These are the activations of a small neural network, seen along a few directions. Each row is one input.
Each table varies a few parts of the input and shows all the possible inputs, shuffled.
A made-up example of a description, with smaller parts first: line(6) and (point or line(11) or (values(3) and ring(8))).
Shared parts are said once, and a part with two or three values counts as separate values.

Other details of the inputs shift rows strongly along two fixed directions, in all tables alike. That doesn't count.

Table:
r1: [ 22   0  85  22 -10  10  -2  -6  -3  15  20   8]
r2: [ 20 -17  78  -2  -8  31 -24  14  36  41  -7 -13]
r3: [ 29  18  81  -1 -17  -1  -6  21  13  33  18 -16]
r4: [  0  37 -46  22 -19  55 -32   0 -27 -42  25  51]
r5: [-11 -32 -24 -20  18 -29  48 -22 -11  -6 -28 -19]
r6: [ 37  -2  86   3  -9  11   0   5   9  22  19 -22]
r7: [ -9  26 -57  10 -16  52 -59  22  14 -27  13  55]
r8: [-15 -18 -54 -35  14 -42  45 -11  -5  -5 -31 -19]
r9: [ -3  24 -39  27 -19  77 -70  13   5 -36  24  66]
r10: [-26 -17 -43 -17  24 -16  13  12  21   8 -36   0]
r11: [-31 -48 -26   7  35 -23  17 -10 -12   8 -39 -14]
r12: [ -5  37 -59  -7 -10  12 -33  21 -22 -16  29  15]
r13: [ -7  30 -37  25 -12  37 -42   9 -40 -35  42  38]
r14: [-13 -16 -10  -4   8 -16  -7  13  13  25 -26  -9]
r15: [ 46  19 105  20 -27  31  -4   6  33  16  11  -9]
r16: [-30 -52 -36 -15  34 -21  14   0   9  14 -35 -30]
r17: [-11 -32 -13   6  12 -10  -6   3   8   9 -24  -7]
r18: [-14 -12  -2  10  15 -23  16 -17 -15  -3  -4   5]
r19: [  5  44 -38  28 -20  66 -62  10 -43 -39  57  51]
r20: [ 14 -28  83  17   6  42 -16   1  16  34  -8  -7]
r21: [-26 -10 -23  10  25 -22  31 -16 -12 -11 -19 -15]
r22: [  3  -9  -7 -12   5 -13  31  -6   5  -6 -15 -12]
r23: [  9 -17  62  -7   2  16 -10  17  32  49 -16 -20]
r24: [ -3  41 -65   0 -19  27 -48  18 -26 -32  40  28]
r25: [-16   4 -43 -13   8 -28  26   2   1 -14 -21 -20]
r26: [-16 -28 -23 -11  33 -22  34 -19 -32   0 -14 -22]
r27: [-32 -20 -22   3  30 -41  40 -22 -12  -5 -22 -14]
r28: [-20 -23 -18  -3  17 -43  25 -18  -7  -6 -12  -8]
r29: [-25 -24 -44 -13  23 -60  34 -14  -4  -4 -18 -15]
r30: [ 43   4  77 -14 -21  12   4  -4  20  31   5 -11]
r31: [ -9  35 -47  29 -10  43 -28   2 -25 -43  21  35]
r32: [-13   1 -47  26 -10  37 -55   8 -10 -21   8  37]
r33: [ 42   3  66  -2 -20  25  -4  -5  13  20  16  -1]
r34: [-22   0 -61  15  -5  56 -62   9 -11 -24  16  35]
r35: [ 30   0  79  10 -10  23 -10   0  -2  10  23 -11]
r36: [ 51  22 102   1 -34  32  -4   7  33  21   8   0]
r37: [ 41   7 100  12 -25  36   2  -5  20  11   7   4]
r38: [-27 -18 -28   0  24 -37  36 -16  -4 -14 -25 -27]
r39: [ 30  -6  86   4  -9  -6   6   8  11  23  14 -23]
r40: [ -8  40 -64   4 -22  16 -47  22 -23 -33  39  31]
r41: [-18 -11 -29 -19  10 -54  23  -2  -6  -1  -7 -12]
r42: [-24 -30 -40  -7  16 -28  -1   5   6   9 -35 -13]
r43: [-16  12 -43 -14   9 -27  26   8   1  -4 -21 -20]
r44: [-11 -27 -45 -26  18 -36  47 -14  -7  -7 -25 -20]
r45: [-22   2 -24 -14  19 -48  39   1  11  10 -30 -34]
r46: [-31  -6 -34 -22  22 -66  42  -5   7  12 -28 -28]
r47: [-23 -25 -24  -6  25 -36  50 -15  -5 -13 -34 -34]
r48: [-11 -23 -30 -15  20 -16  20 -14 -23  -7  -6 -18]
r49: [-15  45 -73   3 -20   1 -40  12 -12 -19  28  42]
r50: [ 17  62 -51  -1 -41  58 -61  15 -13 -17  46  54]
r51: [-17  -4 -49 -32  14 -40  44   2   0   1 -32 -21]
r52: [ 16  59 -34   2 -32  51 -61  22 -15 -11  48  40]
r53: [ 31  -6  72   9  -8  25  16 -14   1  13   0   3]
r54: [ -4  -8 -24 -31   8 -33  40  -3   2  13 -25 -19]
r55: [ 15  -1  74  16  -8  -2   7 -13  19  12   4  -6]
r56: [  1 -22   4  -9  15  -3  28 -22 -20   6  -9  -8]
r57: [ 40  -7  80  -1 -16  28   2 -15   7  19  11  -4]
r58: [ 25 -11  91  10  -6   1   6   0   3  18  13 -20]
r59: [-16  10 -73  13  -3  44 -46  15   7 -34   9  51]
r60: [ 27   6  89  14 -15  -2   4  -5  32  21   8  -8]
r61: [-25 -29 -30  -7  21 -48  30 -14 -18 -11  -9 -12]
r62: [ 37   0  79 -13 -10   6   3   1  14  33   7 -22]
r63: [-18  12 -55  26   2  58 -46   6  -6 -32  10  57]
r64: [ 39   7  99  16 -25   9 -13   4  20  22  28   6]
r65: [-11   2  -3  -8   4 -38  18  -6  14   4 -11 -13]
r66: [-10  -1  -6 -16   5 -47  22   6  -1  15  -5 -13]
r67: [-19 -19 -21 -21  17 -64  34 -11   4   7 -23 -20]
r68: [  3  56 -41  32 -32  48 -57  12  -2 -39  42  44]
r69: [-25  -3 -37 -11  17 -47  33  -4   7  -6 -27 -29]
r70: [ 34  -5  63  -4  -6  12   1  -4   7  22  13 -17]
Each input here is: line(5) and (values(3) or ring(11)).
Changing only the line(5) part turns r24 into r19. The same change can be made to r40. Which row results?
Answer: r13
Changing only the line(5) part turns r51 into r22. The same change can be made to r3. Which row results?
Answer: r39

Table:
r71: [ -6  26 -38  12 -19   4 -13 -12 -13 -23  20  27]
r72: [ 11  59 -25  16 -32  41 -65  25  -1 -14  48  35]
r73: [-24 -14 -56 -40  17 -35  43   2   4   7 -26 -21]
r74: [-28 -29 -35 -12  30 -59  58 -18 -17 -17 -33 -35]
r75: [ 50  25  88  -4 -20  31  -3   8  42  31   6  -2]
r76: [-25 -19 -47 -19  22 -55  29 -12 -26   1 -12 -27]
r77: [-27  -7 -56 -26  27 -40  30   6   0   7 -22 -40]
r78: [ 23 -29 102   2  -1  14 -10  -7  21  38  -1  -4]
r79: [ -2  32 -52   2 -18   3 -38   9 -19 -14  29  21]
r80: [ -5  51 -47   2 -25  35 -36  18   5 -29  17  29]
r81: [ 25  16  84  -1  -8   9   9  20  35  28  -2 -24]
r82: [-26 -52 -54 -23  24 -28  27   1   4  -1 -35  -7]
r83: [-33 -40 -49 -15  35 -19  35  -4 -14   8 -42  -9]
r84: [ 22 -17  67 -19  -2 -39  27  -2  11  36 -11 -28]
r85: [-25 -39 -16 -11  23 -18  17 -13   0   8 -17   5]
r86: [  3  11 -20 -15   2 -19  12   0   9   2  -8   2]
r87: [ 10  -4  81  10   2 -29  30   0  11  23   0 -24]
r88: [ 21 -20  71  10  14  18  16  -6  20  33 -28  -7]
r89: [ 15  30 -19   7 -23  62 -32   2 -24 -32  44  44]
r90: [ 20 -21  77   0  15  -4  32  -8   0  20   1 -44]
r91: [-11  13 -43  -7  -9  -6  -2  -3 -21 -15  20  29]
r92: [  7  -7  72  26   6  26  -1  13  16  25 -17  -9]
r93: [-10   0 -40   5  -1  35 -33   9 -20  -7  -2  25]
r94: [-32 -48 -51  -9  35 -37  18   5   4   1 -32 -31]
r95: [ 25 -13  88  17 -15  25 -16   9  40  13 -11  -1]
r96: [  5  14 -41   5  -2   6   1  -9 -21 -29  15  22]
r97: [-18 -22 -45 -24  30 -72  55 -15  -3   3 -32 -23]
r98: [-32 -18 -38 -13  29 -75  49  -1  -6  -1 -27 -34]
r99: [ 29 -10  88  15  -5  40 -21   5  12  42  -6 -11]
r100: [ -4 -12 -24  -7   8 -18  13  -8 -28  -7   3 -18]
r101: [-23  -9 -13  11  16   7   4  -1  -1  -4 -32  -2]
r102: [-24 -18 -37 -15  27 -69  36  -3  -8   6 -18 -36]
r103: [ -7 -18 -40 -16  30 -18  42 -21 -20 -21 -13 -13]
r104: [-27 -27 -47 -42  24 -64  55  -3   0  12 -34 -28]
r105: [ 32 -12  77  -2  -1  17  11 -11  -4  19   9 -31]
r106: [ 34  -8  81   0 -14   8  20  -7   4  19  10  -4]
r107: [ 36 -14  93  20 -25  37 -17   0  44  23  -7   1]
r108: [ 30  -2  96  28 -17  48 -10  -7  27  31 -12   1]
r109: [ 23  34  -9   8 -28  65 -50   5 -29 -32  48  40]
r110: [ 40  26  85   4 -33  33  -5   2  41  28   4  -9]
r111: [  4 -34  71   9  25  -4  22   1  13  43 -31 -39]
r112: [ -3  11 -38   7  -5  23   1 -17 -19 -33  12   9]
r113: [ 13  50 -36  -8 -34  52 -56  23  -2 -14  35  36]
r114: [-28  11 -42  26   3  24 -41   6  -7 -26  18  36]
r115: [  4  -9 -11 -10   0  -9  10  -5 -25 -10   5  -3]
r116: [ 15 -11  79  12   5 -18  35   0   5  14  -4 -30]
r117: [ -1   3 -57   9  -5  33 -39   9   6 -27   6  43]
r118: [-11 -36 -33 -10  14  -9  -8   6   3   4 -18 -13]
r119: [ -3  30 -44  10 -23  -2 -16  -4  -5 -19  14  24]
r120: [-21 -23 -18   7  13  -6  -1  16  13  -6 -18  -6]
r121: [ 11  54 -39   0 -31  52 -61  22  -3 -11  37  25]
r122: [-24  -8 -55 -21  11 -48  36 -11   4  -3 -29 -22]
r123: [-47 -46 -29  -8  42 -51  38 -21   2  -4 -44 -22]
r124: [-12  -1  -9   4  17  -1  22   0 -19 -22   2 -14]
r125: [ 23 -12  71  -5   8 -34  42 -16  13  27 -10 -16]
r126: [-11   8 -42  15   3  30 -37  -7  -3 -22  15  48]
r127: [-27   1 -39 -14  19 -45  26  11   1  -5 -17 -20]
r128: [-26   1 -36  -4  10 -40  23 -11 -14 -19  -9  -4]
r129: [ 32  -3  93  16  -8   4   9   0   5  23  17 -24]
r130: [  3  41 -49  -3 -26  23 -50  17 -10 -13  32  24]
r131: [-10  27 -36  12  -8  -1 -23   4 -22 -17  33  18]
r132: [ -6  24 -16  35 -15  55 -73   8  -3 -14  46  46]
r133: [ 17  47 -18  11 -42  34 -49  14  -9 -16  45  56]
r134: [-21 -14 -54 -38  16 -50  26   2  -9   5 -23 -22]
r135: [  8  10 -35   9 -26  56 -69  22   0 -18  26  47]
r136: [-26 -25 -27   7  13 -11   5 -24   5  -6 -16   3]
r137: [  1  20 -38  17 -19  19 -10 -11 -19 -32  19  21]
r138: [ -6  50 -44   6 -25  19 -40  15  -1 -31  20  34]
r139: [ -1  38 -36  17 -17  48 -32   0 -24 -50  31  32]
r140: [ 29  20  87  12 -25  -5  -2   2  24  16   6  -2]
r141: [ 24 -19  94  13  -4  24 -25  -7  19  37   8  -5]
r142: [ 23 -15  78 -14  -3 -26  23  -8   3  32  -2 -20]
What is each input in this table made of?
Answer: ring(8) and (values(3) or line(6))
Changing only the ring(8) part turns r71 into r91. The same change can be made to r137. Which row results?
Answer: r106
Changing only the ring(8) part turns r80 into r113. The same change can be made to r128. Which row results?
Answer: r142
Which other rows does r136 become when the values(3) part takes its other values? List them by row number.
Answer: r107, r108
Which other rows does r105 become when the ring(8) part takes its other values? List them by row number.
Answer: r89, r90, r103, r109, r112, r124, r139
Start at r111 and move only the ring(8) part, one step at a time. The first step leads to r92. Which rows follow, in order?
Answer: r101, r108, r88, r83, r93, r99
Which other rows does r92 become when the values(3) part takes its other values? List them by row number.
Answer: r114, r120
Start at r77 and move only the line(6) part, one step at a time. The first step leads to r72. Which rows follow, in order?
Answer: r102, r131, r129, r90
